A small network was shown many inputs. Here are its activations along a few directions, one row for each input.
In each table, some parts of the input vary, and every possible input appears once, in random order.
A made-up example of a description, with smaller parts first: ring(8) and (point or ring(11) or (values(3) and line(6))).
Shared parts are said once, and a part with two or three values counts as separate values.
In the rows, zero is written as 128.

Other details of the inputs vary at random and push rows far along two fixed directions, the same in every table; ignore that.
To show where, the next rows are all for the same input, with only those details redrawn:
[121 78 135 157 96 120 125 81 85 114 125 125 107 137 143]
[129 115 145 131 166 125 167 164 108 119 176 172 83 139 164]
[121 178 130 140 199 139 151 159 114 179 135 149 144 117 96]
[114 153 119 163 143 136 115 89 96 180 89 109 168 113 73]
[121 70 134 160 86 119 121 70 82 110 120 120 108 138 143]
[129 114 145 131 166 125 167 164 108 118 177 172 83 140 165]
[123 136 134 143 161 131 146 136 104 148 140 146 121 127 123]
[121 178 130 140 199 139 151 159 114 179 135 149 144 117 95]

A family of inputs:
row 1: [140 204 135 111 197 119 125 175 152 143 113 109 153 117 116]
row 2: [155 182 112 133 131 121 103 84 149 144 83 94 182 127 79]
row 3: [106 80 121 137 22 98 110 109 138 112 122 103 126 149 148]
row 4: [100 126 123 125 136 175 137 136 139 111 118 154 119 138 107]
row 5: [104 84 129 134 87 129 124 66 103 116 117 135 94 148 147]
row 6: [112 159 106 143 87 134 103 132 152 192 98 75 184 131 82]
row 7: [144 82 148 123 63 100 93 68 132 76 130 101 114 104 138]
row 8: [147 153 136 122 144 113 123 126 133 112 106 85 136 139 118]
row 9: [107 88 120 111 156 159 158 160 134 97 169 158 86 138 178]
row 10: [148 75 100 141 51 106 99 123 129 124 115 104 102 143 141]
row 11: [112 132 130 152 144 127 119 116 103 152 119 136 137 113 127]
row 12: [148 176 107 133 119 122 81 83 136 140 80 84 192 114 95]
row 13: [108 162 109 144 84 122 114 125 157 188 94 88 180 134 67]
row 14: [161 145 136 96 150 103 145 163 156 78 168 161 103 143 180]
row 15: [137 148 87 148 87 109 96 117 143 181 72 98 157 122 57]
row 16: [133 179 140 135 180 144 175 170 120 175 120 144 165 113 105]
row 17: [94 80 126 133 74 122 111 61 95 108 111 132 101 138 157]
row 18: [111 106 132 108 154 182 154 184 140 85 168 174 82 147 167]
row 19: [91 136 120 118 144 170 134 153 137 109 123 163 124 127 118]
row 20: [154 134 140 97 136 104 111 125 149 116 143 133 150 117 124]
row 21: [126 106 150 136 156 118 164 146 119 118 166 177 79 141 164]
row 22: [174 138 135 100 155 122 145 166 155 87 175 146 100 151 186]
row 23: [134 129 95 132 87 97 105 147 141 148 104 125 128 124 106]
row 24: [147 134 96 132 100 112 117 158 134 155 117 114 126 132 96]
row 25: [98 56 107 136 82 148 124 75 102 86 118 112 112 138 140]
row 26: [138 167 128 140 133 112 101 85 142 140 60 68 168 127 77]
row 27: [170 108 155 90 142 105 140 147 157 91 180 155 104 139 156]
row 28: [164 114 158 100 139 124 135 155 154 90 189 133 89 114 164]
row 29: [157 186 134 93 187 123 113 164 158 157 146 132 175 102 102]
row 30: [103 157 105 144 74 124 93 125 145 183 92 79 189 122 85]
row 31: [99 154 108 140 126 150 107 72 96 178 83 103 161 124 77]
row 32: [129 117 158 124 146 117 184 175 123 114 152 180 106 127 182]
row 33: [100 136 123 121 142 141 124 122 108 145 130 145 117 125 144]
row 34: [117 116 148 129 164 113 160 163 117 117 169 185 84 131 174]
row 35: [77 139 92 140 130 153 106 82 123 154 73 108 177 104 76]
row 36: [156 127 158 95 145 116 133 168 153 88 191 145 93 103 166]
row 37: [104 133 119 119 147 182 142 155 127 109 132 150 122 136 110]
row 38: [166 217 119 105 198 132 142 172 156 146 139 129 163 128 101]
row 39: [125 188 140 133 189 141 164 184 128 180 120 154 169 100 119]
row 40: [140 185 95 120 155 116 120 208 155 185 125 139 142 112 96]
row 41: [165 71 139 113 70 105 98 70 119 82 136 97 132 136 138]
row 42: [102 112 130 106 150 172 147 187 135 81 165 181 87 136 168]
row 43: [118 84 121 135 34 112 122 120 131 118 135 93 124 158 139]
row 44: [89 58 106 136 82 145 108 79 106 87 115 117 116 125 156]
row 45: [158 147 125 121 124 129 79 81 140 159 98 80 195 109 78]
row 46: [137 214 136 107 208 111 137 181 162 143 114 122 151 120 109]
row 47: [121 78 135 157 97 120 125 81 85 114 125 125 108 137 142]
row 48: [103 93 124 111 154 147 169 154 140 93 165 172 80 142 163]
row 49: [148 84 140 134 84 107 100 81 123 76 100 70 110 150 164]
row 50: [121 66 135 162 89 125 112 71 91 117 118 118 108 135 156]
row 51: [133 176 141 138 182 150 166 170 129 182 117 141 165 110 117]
row 52: [155 142 142 115 126 125 115 114 139 119 142 99 137 101 98]
row 53: [162 125 163 97 146 113 149 158 164 88 189 150 83 116 149]
row 54: [130 78 150 155 79 119 151 87 107 114 104 131 123 133 151]
row 55: [107 73 125 137 80 140 109 64 94 116 116 117 100 145 161]
The inputs of row 32 and row 16 match in every part but one. If row 35 is changed in the same way as row 32 into row 16, which row does it become?
> row 25
What do these inputs look like to the network?
> ring(5) and (values(2) or line(4) or line(5))
Which other rows agree with row 11 in the ring(5) part? List them by row number.
> row 1, row 12, row 29, row 30, row 33, row 36, row 39, row 40, row 42, row 44
Start at row 53 and move only the line(4) part, one step at a time. The first step leads to row 27. Which rows follow, in order?
> row 2, row 26
Which other rows does row 4 become when the line(5) part takes its other values? List them by row number.
> row 5, row 21, row 48, row 54
Which other rows does row 24 become when the values(2) part takes its other values? List them by row number.
> row 43
